These are the activations of a small neural network, seen along a few directions. Each row is one input.
Each table varies a few parts of the input and shows all the possible inputs, shuffled.
A made-up example of a description, with smaller parts first: one of 2 separate values, together with either a single point or one of 9 places along a line or (one of 4 places along a line, together with one of 5 places around a ring).
Shared parts are said once, and a part with two or three values counts as separate values.
(in the rows, 128 means zero)

Other details of the inputs vary at random and push rows far along three fixed directions, the same in every table; ignore that.

Table:
r1: [126 163 128 147 158 113  98 142 132 122 130 154 155 129]
r2: [138 129 115 102 147  90 155  91 117 127 104 114  98 137]
r3: [140 127 106  99 135  86 147  99 125 125 107 104  91 141]
r4: [135  30 178 218 180 210 210 104 106 145 173  64  93 112]
r5: [134 143 134 138 146 118  84 161 136 134 138 155 138 144]
r6: [141 155 142 125 146 132  87 166 138 130 124 142 147 115]
r7: [139 148 146 136 140 117  83 157 130 136 139 142 153 147]
r8: [135 123 138  90 142 123 155 125 104 124  93  98  91 130]
r9: [118 150 127 135 156 119  90 163 134 130 125 145 149 123]
r10: [123 166 131 147 157 119  94 140 129 114 126 151 154 130]
r11: [135 140 133 139 144 122  83 162 138 127 133 154 140 149]
r12: [134 147 133 122 145 125 102 184 131 122 130 151 148 127]
r13: [143 116 131  91 142 113 161 130 109 132 101 103  92 128]
r14: [167  80 185 185 247 164 156 136  92 129 134  68  84 145]
r15: [119  64 120 118  61 173 198  84 143 131 134  97 100 100]
r16: [174  74 177 182 245 152 162 141  98 137 142  74  86 144]
r17: [ 81 121 115 173  64 165 135 105 145 128 162 136 154  96]
r18: [104 124 119 161  71 166 148 108 131 131 172 153 169 105]
r19: [136 105 113  97 149 107 151 117 125 122  99 104  93 139]
r20: [142 122 112 103 145  95 155  95 123 114 102 116 101 144]
r21: [124 154  94  26  43  58 118  82 133 142  80 134  95 163]
r22: [128 155 140 125 145 128  99 178 125 127 124 147 149 122]
r23: [124 142 120 132 156 116  93 168 140 125 132 149 148 128]
r24: [136 175 134 140 149 131  97 141 113 115 131 150 160 138]
r25: [137 157 145 125 145 138  83 164 136 122 121 139 146 116]
r26: [115 163 105  30  43  67 109  74 122 139  69 128  94 159]
r27: [115  95 106 116  59 148 203  60 120 132 141 115 113 117]
r28: [132 112 116  97 150 101 151 112 119 135 100 102  91 130]
r29: [125 119 123  97 150 111 145 108 113 127  91  97  90 131]
r30: [145 150 138 124 145 127  88 169 141 129 129 144 147 115]
r31: [139 171 132 140 150 124 101 144 116 122 135 153 161 136]
r32: [ 93 104 117 140  50 173 147 142 148 124 154 153 157 100]
r33: [147 160 124 137 148 124 103 150 124 109 137 156 163 144]
r34: [ 85 118 113 173  66 158 137 108 148 134 165 139 156  96]
r35: [ 93 106 106 170  66 159 140 114 156 121 169 142 157 104]
r36: [135 152 150 137 140 121  81 154 127 136 135 141 152 147]
r37: [104  99 134 163  61 173 133 124 151 134 169 140 161 126]
r38: [138 130 109 100 136  84 145  96 120 130 105 101  91 136]
r39: [102 106 120 139  51 174 137 128 161 135 161 147 153  88]
r40: [140 126 112 100 145  91 156  94 122 122 106 116  98 141]
Each input here is: one of 5 places along a line, together with either one of 2 separate values or one of 6 places along a line.
The inputs of r37 and r36 match in every part but the place on the line of 5. If r35 is changed in the same way as r37 into r36, which row does it become? -> r34

Table:
r41: [128 165 123  85  73 111 102 119 126 134 117 153 150 136]
r42: [149 119 131 116 145 116 159 103 100 124 113 103  99 168]
r43: [111 163  99 102  81  87  98 108 149 130 122 145 133 128]
r44: [141 112 158 155 158 145 107 185 128 144 154 139 139 139]
r45: [150 111 127 129 133 141 168 100 119 117 129  96 110 137]
r46: [145 151 148 142 154 144 117 161 124 118 137 140 163 118]
r47: [134 120 142 151 165 144 102 176 146 111 129 128 145 124]
r48: [147 101 133 100 147 124 141 120 134 121 102  87  87 142]
r49: [144 126 131  94 157 122 175 116 100 119 103 104 108 125]
r50: [138 114 151 154 160 148  90 168 139 120 139 125 142 139]
r51: [132 132 130 163 150 124 113 134 130 129 154 156 151 153]
r52: [140 122 133 114 156 115 144  98 120 140 104  89  90 130]
r53: [144  94 162 180 154 175 114 183 137 143 175 131 151 114]
r54: [117 141 148 163 159 130  92 147 121 143 138 137 142 141]
r55: [127 142 127 163 159 118 108 149 137 121 143 133 148 118]
r56: [122 151  97 102  79  93 104  99 144 131 127 165 142 142]
r57: [ 65  61 117 181  31 203 206  66 146 149 167 109 132  64]
r58: [146 127 143 106 149 129 144 103 112 129 102  93  86 129]
r59: [113 147 128 155 177 129 104 160 125 127 128 139 148 109]
r60: [ 91 143 108 129  69 105 107 107 138 140 140 154 141 138]
r61: [138 100 153 176 155 172 126 190 144 133 166 135 154  98]
r62: [111 167 117  97  88 116 102 126 133 126 102 152 132 112]
r63: [ 94  31 132 170  28 222 214  96 155 154 191 105 124  71]
r64: [143 114 129 122 152  99 143  93 115 133 118  91  92 143]
r65: [135 121 151 113 146 123 144 103  97 136 103 101  83 150]
r66: [115 162 126  98  83 117  89 117 126 134 110 149 129 128]
r67: [144 134 127 161 156 131 115 134 144 119 155 146 152 132]
r68: [101 119 127 124  83 133 103 139 144 130 128 146 136 144]
r69: [144 123 111 107 158 117 173 114 103 108 106 105 103 137]
r70: [121 151 141 149 172 146 107 166 117 116 127 142 145 107]
r71: [129  99 120  99 158 120 156 130 125 113  94  97  90 132]
r72: [ 97 141  82 118  79 112 133 111 147 119 138 174 153 113]
r73: [129 170 119  82  76 113 108 120 135 128 117 151 149 128]
r74: [144 100 122  90 155 115 165 143 119 134 106 106  86 120]
r75: [137 146 159 146 146 141 109 155 112 130 145 144 159 147]
r76: [ 93 164  83  96  91  80 108 120 139 123 114 156 137 117]
r77: [145 140 135 155 141 143 109 143 123 117 147 137 155 143]
r78: [107 159 114 103  87 101  86 110 135 146 111 146 133 129]
r79: [156 124 121 111 150 117 167 109 111 112 105 100 102 140]
r80: [154 114 114 117 161 101 166  97 123 119 113 111  99 137]
What is each input in this table made of? -> one of 5 places along a line, together with either one of 2 separate values or one of 6 places around a ring
The inputs of r54 and r57 match in every part but the place on the line of 5. If r44 is changed in the same way as r54 into r57, which row does it become? -> r61
The inputs of r62 and r70 match in every part but the place on the line of 5. If r47 is changed in the same way as r62 into r70, which row does it become? -> r71
Which other rows agree with r66 in the place on the line of 5? List them by row number. -> r41, r50, r53, r56, r64, r77, r78
Change only the place on the ring of 6 in r70. List by row number the other rows that result. -> r49, r59, r69, r72, r76

Table:
r81: [110 153 110  95  65 117 108 125 141 132 120 157 143 123]
r82: [142 116 138 116 143 130 149 120 116 130 116 106 107 131]
r83: [135 128 112 116 144 103 163  86 113 121 111 109 104 136]
r84: [119 131 120 127 119 132 115 151 143 125 131 143 141 113]
r85: [117 172 112  95  88  95  78 135 140 131 113 164 145 141]
r86: [131 149 113  76 101  87 117 104 125 133  94 129 104 148]
r87: [113  76 131 155 113 172 179 117 135 131 148 105 117  97]
r88: [157 162 152 141 196 118  76 181 120 120 127 139 148 147]
r89: [165 131 144 120 220 107 118 165 116 119 104 104 105 140]
r90: [ 97  97 129 178  97 184 140 147 151 129 170 141 160  87]
r91: [136 112 126 100 134 119 156 114 119 128 107 104  97 130]
r92: [135 127 118 132 153 115 157  97 114 120 122 112 113 133]
r93: [144 123 151 160 185 148 117 170 124 122 142 125 141 125]
r94: [123 136 134 135 114 139 114 137 130 130 137 141 144 126]
r95: [118 146 114 147 126 122 125 118 129 119 140 146 149 124]
r96: [129 138 137 136 130 139 110 150 131 127 135 140 147 123]
r97: [120 133 130 146 122 129 105 136 137 133 142 142 143 133]
r98: [135 111 131 118 124 126 149 104 121 133 120 108 104 138]
r99: [111  72 131 157 111 175 182 115 134 131 151 105 118  95]
r100: [124 128 113  80  79 110 145  92 124 135 103 121 103 135]
r101: [138 110 134 127 145 120 144 109 119 134 122 106 102 142]
r102: [137 113 135 117 129 132 152 109 116 132 119 105 106 133]
r103: [128 138 137 136 129 139 112 149 130 128 135 140 146 123]
r104: [130 147 108  66 105  89 123 118 127 129  88 130 105 137]
r105: [105 149 107 105  68 105 100 114 143 137 124 156 138 134]
r106: [121 137 130 127 108 138 116 139 133 130 133 142 143 121]
r107: [131 122 115 131 141 117 164  90 116 121 123 110 113 131]
r108: [119 134 130 137 109 134 111 131 135 131 138 141 143 129]
r109: [122 135 127 131 119 136 113 151 138 126 135 145 146 119]
r110: [155 110 138 162 205 130 165 113 107 115 134  96 113 136]
r111: [134 111 132 119 127 127 150 104 119 133 119 107 103 137]
r112: [124 135 131 145 131 126 103 139 135 132 140 140 142 136]
r113: [121 137 131 131 107 137 114 134 131 130 136 141 143 126]
r114: [100 103 133 173  92 181 140 141 144 130 168 141 160  96]
r115: [155 159 146 145 200 105  69 175 127 124 130 142 144 155]
What is each input in this table made of? -> one of 5 separate values, together with either a single point or one of 6 places along a line
Which other rows agree with r110 in the choice among 5 separate values? List them by row number. -> r81, r84, r98, r100, r109, r115
Change only the choice among 5 separate values in r88. List by row number the other rows that result. -> r94, r100, r102, r113
